A small network was shown many inputs. Here are its activations along a few directions, one row for each input.
Each table varies a few parts of the input and shows all the possible inputs, shuffled.
Descriptions start from the smaller parts, as in this example, which fits no table here: one of 5 places around a ring, together with either a single point or (one of 2 separate values, together with one of 4 places along a line) or one of 9 places along a line.
Shared parts are said once, and a part with two or three values counts as separate values.
In the rows, zero is written as 128.

Other details of the inputs shift rows strongly along two fixed directions, in all tables alike. That doesn't count.
These rows show it; all are for the same input, with only those details redrawn:
[155 123 142 133 113 119 129 131 139 136 120]
[121 125 142 144 158 127 120 149 118 124 128]
[149 122 141 134 120 120 128 135 136 134 121]
[114  96 115 134 148 126 138 163 112 119 133]

Rows:
r1: [153 123 143 132 108 122 126 131 144 137 119]
r2: [119 145 101 127 147  95  86 134 110 138 142]
r3: [154 129 110 131 107  80  89 125 132 163 140]
r4: [140 123 133 124 115 132 125 111 132 134 109]
r5: [115 149 130 130 152 129 135 138 112 120 145]
r6: [125 128 135 128 159 136 123 139 119 119 121]
r7: [142 124 136 133 107 125 130 112 155 138 137]
r8: [122 129 136 123 162 134 127 131 119 117 137]
r9: [ 80  78  92 136 152 139 142 157 106 110 155]
r10: [140 138 134 114 117 129 134 120 137 121 131]
r11: [143 139 126 126 104 133 130 115 151 128 115]
r12: [ 98 108 101 127 132 143 133 142 112 112 124]
r13: [106 135 131 127 146 134 125 117 113 117 133]
r14: [120 129 137 122 156 137 124 130 124 118 136]
r15: [131 145 123 131 104 134 134 110 136 133 138]
r16: [149 164 170 135 145 136 101 112 142 133 111]
r17: [143 152  97 125 110  87  97 126 121 157 141]
r18: [149 169 137 135 144  94  65 107 130 156 133]
r19: [141 144 129 126 108 118 139 120 128 137 113]
r20: [142  88  74 100  72 122 175 156 127 126 127]
r21: [142  88 113 117 103 116 149 147 126 132 121]
r22: [ 95 117 103 121 147 124 152 145  99 117 142]
r23: [120 138 132 129 154 133 126 141 116 113 122]
r24: [103 102 103 120 146 142 141 136 126 114 142]
r25: [ 97 120  97 127 137 137 148 143 120 119 150]
r26: [109 160 159 156 178 151  92 116 125 122 119]
r27: [142 139 138 110 119 123 136 116 129 124 127]
r28: [144 139 131 120 104 131 128 121 150 130 115]
r29: [152 123 142 126 115 118 134 123 139 134 136]
r30: [133 137 126 125 108 136 129 105 140 123 131]
r31: [134 142 126 131 106 127 133 117 125 138 117]
r32: [132  80  71  96  75 128 174 133 142 118 137]
r33: [133 147 128 122 109 128 136 120 142 135 139]
r34: [101 123 106 122 146 133 147 154 108 114 150]
r35: [143 175 185 167 139 135  84  98 149 143 115]
r36: [132 177 168 140 132 139  99  88 140 131 125]
r37: [140 140 132 114 106 129 132 113 150 128 130]
r38: [140 118 140 134 119 115 129 125 131 137 113]
r39: [107 159 172 154 178 134  95 124 134 130 143]
r40: [139 145 125 133  93 133 128 114 136 140 118]
r41: [118 146 162 151 144 135 101 108 132 135 137]
r42: [135 119 140 132 112 122 127 110 133 139 132]
r43: [113 119 138 147 144 129 117 132 117 131 123]
r44: [142  68  76  94  78 130 165 146 144 127 120]
r45: [ 91  95  91 117 155 139 147 172 100  99 132]
r46: [134 149 128 129 112 130 130 130 141 136 124]
r47: [111 125 136 122 161 130 127 122 114 119 129]
r48: [107  95 118 123 150 123 142 153 107 120 145]
r49: [186 123 103 111  22 122 157 100 165 150 111]
r50: [136 124 134 118 117 131 129 102 132 132 125]
r51: [138 125 136 121 129 125 128 118 129 130 107]
r52: [142 118 131 114 127 128 133 130 126 128 113]
r53: [109 148 134 128 156 129 133 137 106 123 141]
r54: [128 168 162 142 142 134 102 103 128 129 109]
r55: [128 170 165 132 150 125 112 100 128 125 121]
r56: [149 122 141 134 120 120 128 135 136 134 121]
r57: [ 72 101  82 127 146 143 148 155  94 111 154]
r58: [ 99  99 106 120 141 144 134 131 114 116 139]
r59: [147 146 132 121 108 121 138 128 127 136 117]
r60: [142 131 136 115 117 133 127 111 151 133 130]
r61: [132  88 106 128  90 128 139 134 134 134 123]
r62: [140 115  99 115 101 123 159 148 122 126 127]
r63: [118 127 139 118 161 133 126 129 114 120 133]
r64: [117 140 133 123 156 131 130 133 116 111 138]
r65: [117 136 134 125 153 131 126 140 112 116 118]
r66: [135 121 122 126 121 138 130 123 145 129 117]
r67: [148 124 140 133 104 124 123 127 154 142 120]
r68: [ 95 128 148 144 180 124 117 135 106 122 139]
r69: [118 124 143 136 151 128 122 138 125 124 143]
r70: [141 123 134 141 111 128 125 125 151 138 122]
r71: [110 147 122 142 140 138 128 137 127 127 130]
r72: [113 125 130 135 143 145 114 124 123 124 119]
r73: [131 120 123 123 117 140 130 109 138 125 132]
r74: [142 135 133 119 111 120 134 115 132 127 106]
r75: [101 109  98 130 134 144 136 143 116 109 126]
r76: [ 67 134 117 142 184 140 128 145  86 113 150]
Changing only one part turns r43 into r4. The same change can be made to r42. Which row results?
> r50
What do these inputs look like to the network?
> one of 4 places along a line, together with either a single point or (one of 2 separate values, together with one of 9 places around a ring)
Start at r38 and move only the place on the line of 4, one step at a time. The first step leads to r51. Which rows follow, in order?
> r74, r19
Change only the choice among 2 separate values in r32. List by row number the other rows that result.
> r11

Rows:
r77: [ 75 118  92 143 165 143 118 163 104 117 151]
r78: [148 175 191 147 158 129  91 115 128 132 100]
r79: [ 89  87 111 145 158 147 126 154 107 114 125]
r80: [ 80  82  64 104 146 116 144 159  99 113 158]
r81: [143 166 186 164 148 143  90 111 154 139 116]
r82: [111 176 147 121 125 177 152  89 137  92 126]
r83: [133 172 200 157 181 126  91 104 131 135 136]
r84: [159 167 142 137  81 119 105  90 163 154 117]
r85: [199 131 100  95  36 101 156 112 160 153 113]
r86: [146  50  23  75  45 105 192 156 113 129 122]
r87: [ 86 129 101 134 174 121 138 170  83 117 147]
r88: [203  90 120  93  37 108 148  88 166 149 110]
r89: [167 122 101 115  43 119 131  97 154 154 114]
r90: [121  55  41  83  85 111 170 156 118 122 158]
r91: [ 77  96 121 135 203 133 122 156  99 105 145]
r92: [157 140 156 127 121 119 125 129 141 131 104]
r93: [184 122 112  96  40  96 147  96 155 155 140]
r94: [ 77  66  91 138 156 141 144 173 110 107 133]
r95: [123 190 170 140 166 121  70  90 123 140 134]
r96: [150 180 200 154 158 123 104 123 131 136 113]
r97: [135 154 136 146 103 123 116 114 139 146 135]
r98: [187 156 172 126 102 120 121 117 159 142 103]
r99: [ 89 126  93 125 166 119 132 163  95 116 135]
r100: [ 67 110 140 119 179 194 179 135 113  82 123]
r101: [136 168 194 172 149 137  96 111 145 141 121]
r102: [ 87 103 126 136 202 138 120 158 104 108 149]
What do these inputs look like to the network?
> one of 2 separate values, together with either a single point or (one of 3 separate values, together with one of 4 places along a line)
Changing only the choice among 2 separate values turns r89 into r79. The same change can be made to r87. Which row results?
> r96
Change only the choice among 2 separate values in r86. List by row number the other rows that result.
> r78
